Each row below holds a small network's activations on one input, seen along a few directions.
In each table, some parts of the input vary, and every possible input appears once, in random order.
A made-up example of a description, with smaller parts first: one of 3 separate values, together with either a single point or one of 9 places around a ring or (one of 4 places along a line, together with one of 5 places around a ring).
Shared parts are said once, and a part with two or three values counts as separate values.

Other details of the inputs shift rows strongly along two fixed directions, in all tables alike. That doesn't count.

Table:
R1: [-10  -4   1 -43 -12 -14  -5  -2 -15 -18  -1 -16  11]
R2: [ -2  -9   2  24  -9   0   9  -4  -3  10   2  -6 -17]
R3: [ 14  19 -10  52  25  24   1   4  36  22  -3  31   8]
R4: [  3  -2  -8  17 -16  -9   5   3  -8  -1  -3  10 -22]
R5: [ -1  -5   1  21 -10   6   5  -4  -3  12   0  -6 -23]
R6: [ 10  -3  -8  18 -18  -8   8   4 -10  -2 -10   8 -19]
R7: [  2  17   0 -12  31  18 -14   0  31   7   2   8  35]
R8: [ 0 13  1 -9 34 11 -8 -4 29  7  2 10 40]
R9: [-12 -19   2 -38  -3   0 -18 -11 -14   0  -1 -27   4]
R10: [-12 -21   1 -34   0  -9 -12 -16 -16   0   0 -27   9]
R11: [-11  -5   3 -44 -10 -16  -9  -1 -16 -17   3 -12   8]
R12: [ -4 -13  -5 -39  -6 -18 -20  -7 -20 -18  -3 -11   4]
R13: [ 14  18  -9 -13  22   5 -10   7  23  -7  -7  23  39]
R14: [ 13 -10  -3  21  -1   0  10   6 -18   1   2   2 -21]
R15: [ -9   4  12  19 -11   6  14   1  -1   7   6  -6 -18]
R16: [ 12  11 -22  -9  24   3 -19   1  22  -2 -11  21  36]
R17: [  8  -1   8  17  -3   1  18  10 -14  -4   8   1 -18]
R18: [  0   7   7  15 -15  -9  12   6  -5 -11   3  10 -21]
R19: [ -8   2  13  16 -11   8  14   3   1   7   4  -5 -21]
R20: [ -8   0  13  20 -10   1  17   1   1   6   8  -7 -15]
Each input here is: one of 2 separate values, together with either a single point or one of 4 places along a line or one of 5 places along a line.
Question: Which other rows does R15 become when the place on the line of 5 takes its other values? List them by row number.
Answer: R7, R8, R19, R20
Question: Which other rows does R1 become when the place on the line of 4 takes its other values? List them by row number.
Answer: R11, R13, R18

Table:
R21: [  2   1 -13  -1  12  13  -9   2   8  13   0   1  14]
R22: [  7  13   0  -7  11   0  -8   7   7 -13   1  19   9]
R23: [  0   0  -4  -1  18   8 -19  -6  12   5  -1   8   4]
R24: [-7 16  2 -1  6  0  6  0 19  2  2  7 20]
R25: [  6  -7  -7 -18  10 -12  -2   2 -10 -11   2  -3  20]
R26: [  4 -19  -9 -35   6 -16 -14  -7 -22 -10  -4 -12  16]
R27: [ -2 -11  -1   5 -12   9   0  -4 -10   9  -6 -13 -22]
R28: [ -2   2  -6 -22   5 -10 -13   6  -5 -15   7   3  12]
R29: [-15 -15   1 -10 -13 -10  -5  -5 -21   0  11 -17 -20]
R30: [ -1 -12 -13 -45  -3  -6 -20   0 -21  -8  -7 -16  14]
R31: [-9 11  6 -3  9  6 -1 -8 23  6 -2  0 16]
R32: [ -8  -7   5   8 -14   9   5   4 -10   8   4 -18 -13]
R33: [ 14   3 -10  -4   8  14 -15   2   8   3 -10   5   8]
R34: [ -6   3 -12   1   7  -1  -7  -7  16  10  -2   5  18]
R35: [  6   3  -8  23  -6  -6   0   7  -5  -2   1  17 -21]
R36: [ -1   7   9  25  -4  18  15   4   6  13   2  -3 -18]
R37: [  0   9  -7  25 -18 -12  16   7   5  -3  -3  14 -10]
R38: [ 10   2  13  24   0   1  22   5   2   1   1   9 -13]
R39: [12 12 -4 -9  7 10 -3 10  5 -7 -6 12 14]
R40: [  9  -9  -5   3  22   6  -8 -10   8   9  -6   2  12]
R41: [  4   7 -16   1   3  -8  -8  -1  12   0 -11  17  15]
R42: [ -6   9  13  26   1   9   9   1   8   6  10   4 -22]
R43: [ -4  13  10  24  -2   2  15   9   3   1  14  10 -17]
R44: [ 18  -5  -6   1  17   2 -10  -5   5   1  -8   7  12]
R45: [-20 -10   4 -34  -6  -8 -14 -12  -2  -2   1 -24  21]
R46: [ -9 -16  17  -9  -6  -5  11 -10 -19   0   6 -27 -12]
R47: [  4 -12   9 -14 -14 -15  11  -1 -28 -16  -1 -11 -11]
R48: [ -2   2  -7   3   8   4 -10 -11  21   9 -11   7  11]
R49: [  8   8 -13  -5   7   5  -3  13   5  -4  -2   8  17]
R50: [  9   4  -6  -3  12   4 -20  -1  10  -3  -3  13   4]
R51: [ -3   4   4   0 -24 -13  12   0  -7 -12  -6   3 -13]
R52: [ -3  -5  12   6  -4  -6  21   1 -14  -1   9 -10  -8]
R53: [ -7 -13   1 -18 -28 -15  -5 -12 -15  -7  -9 -17 -16]
R54: [ -4   2  16  -1 -11  -4   7   5  -7  -9   7   0 -21]
R55: [-13  -4  15 -18 -26 -13  11  -5 -10  -9  -2 -14 -13]
R56: [  5  -8  -5  33   3   0  14  -2  -3  14   4   3 -12]
R57: [  6   9   9  16  -9  12  16  11   3   3  -2   5 -16]
R58: [ 4 -4  1  9 20  7 -2 -2  9  8  4 -1 20]
R59: [ -6   2   7  27  -3   5   3   4   3   6  11   2 -16]
R60: [ 1 14  1 -3 12 14  4 10 11  4  5  3 16]
Question: Changing only one part turns R47 into R25. The same change can be made to R39. Which row results?
Answer: R49
Question: Changing only one part turns R34 into R53. The same change can be made to R56. Which row results?
Answer: R44
Question: What do these inputs look like to the network?
Answer: one of 4 separate values, together with one of 10 places around a ring
Question: Which other rows does R59 become when the choice among 4 separate values takes its other values? List them by row number.
Answer: R32, R45, R58
Question: Which other rows does R43 become when the choice among 4 separate values takes its other values? List them by row number.
Answer: R24, R52, R60

Table:
R61: [ -2  -5  15  32 -22  -8  31   0 -13   0   4  -7 -32]
R62: [  6  -5  -2 -17  24   6 -18  -1   3   1   2   1  17]
R63: [ -9  -8   4 -38 -31 -21  -4   3 -31 -25   0 -15 -17]
R64: [ -1  -1  -7 -15  11   0 -17 -12  13   2  -9  -1  23]
R65: [  9  14 -12  47   5  14   7   4  29  19  -8  24   2]
R66: [ -5   2   2 -14  22  -1  -5  -4   8  -1   9  -3  28]
R67: [ -1   1   5 -17  20  -3  -4  -3   9  -2   5   1  27]
R68: [  5  -9   4  29 -19   4  20   4 -19   7   0  -5 -41]
R69: [-23 -11  14 -33 -23  -9  -5  -5 -26 -11  10 -30 -19]
R70: [  5  -1   3  29 -27 -20  30   8 -20 -10   1   8 -31]
R71: [14 12 -6 48 23 18  3  8 19 15  5 25 -6]
R72: [20 11 -8 46 17 22  7 13 19 16 -2 23 -2]
R73: [ -3   9   0 -22   8  12 -13   5  12  -1   0  -2  22]
R74: [  2 -21  -3 -32 -20 -20  -6   1 -41 -21  -1 -17 -17]
R75: [ -8  -1  -9 -13  14  -1 -19 -11  13   5   0  -2  22]
R76: [ -5  -2  -6 -16  12  -2 -18 -10  14   4  -4   2  22]
R77: [ -1  10   4 -22  11   8 -15  -1  13  -6  -2   1  19]
R78: [  0   1   0 -16  16   3  -1   1   7   0   2  -5  32]
R79: [  3  -4  -8  30 -34 -19  16   2 -15  -4  -7  10 -36]
R80: [-20 -13  17 -36 -25 -11  -4  -4 -24 -12   6 -27 -19]
R81: [  6 -10   8  32 -18   2  17   2 -19   3   1  -5 -41]
R82: [ 10  15 -13  44   7  12   9   1  30  19 -10  26   0]
R83: [ -2  11   0 -25  10  10 -11   2  12  -2  -3   1  19]
R84: [  1   3   0 -19  18   1   1  -2   7   0   0  -2  29]
Question: Changing only one part turns R74 into R79. The same change can be made to R72. Which row results?
Answer: R65
Question: What do these inputs look like to the network?
Answer: one of 4 separate values, together with either a single point or one of 5 places along a line
Question: Which other rows does R75 become when the place on the line of 5 takes its other values? List them by row number.
Answer: R64, R65, R76, R82
Question: Which other rows does R77 become when the choice among 4 separate values takes its other values? List them by row number.
Answer: R61, R64, R81
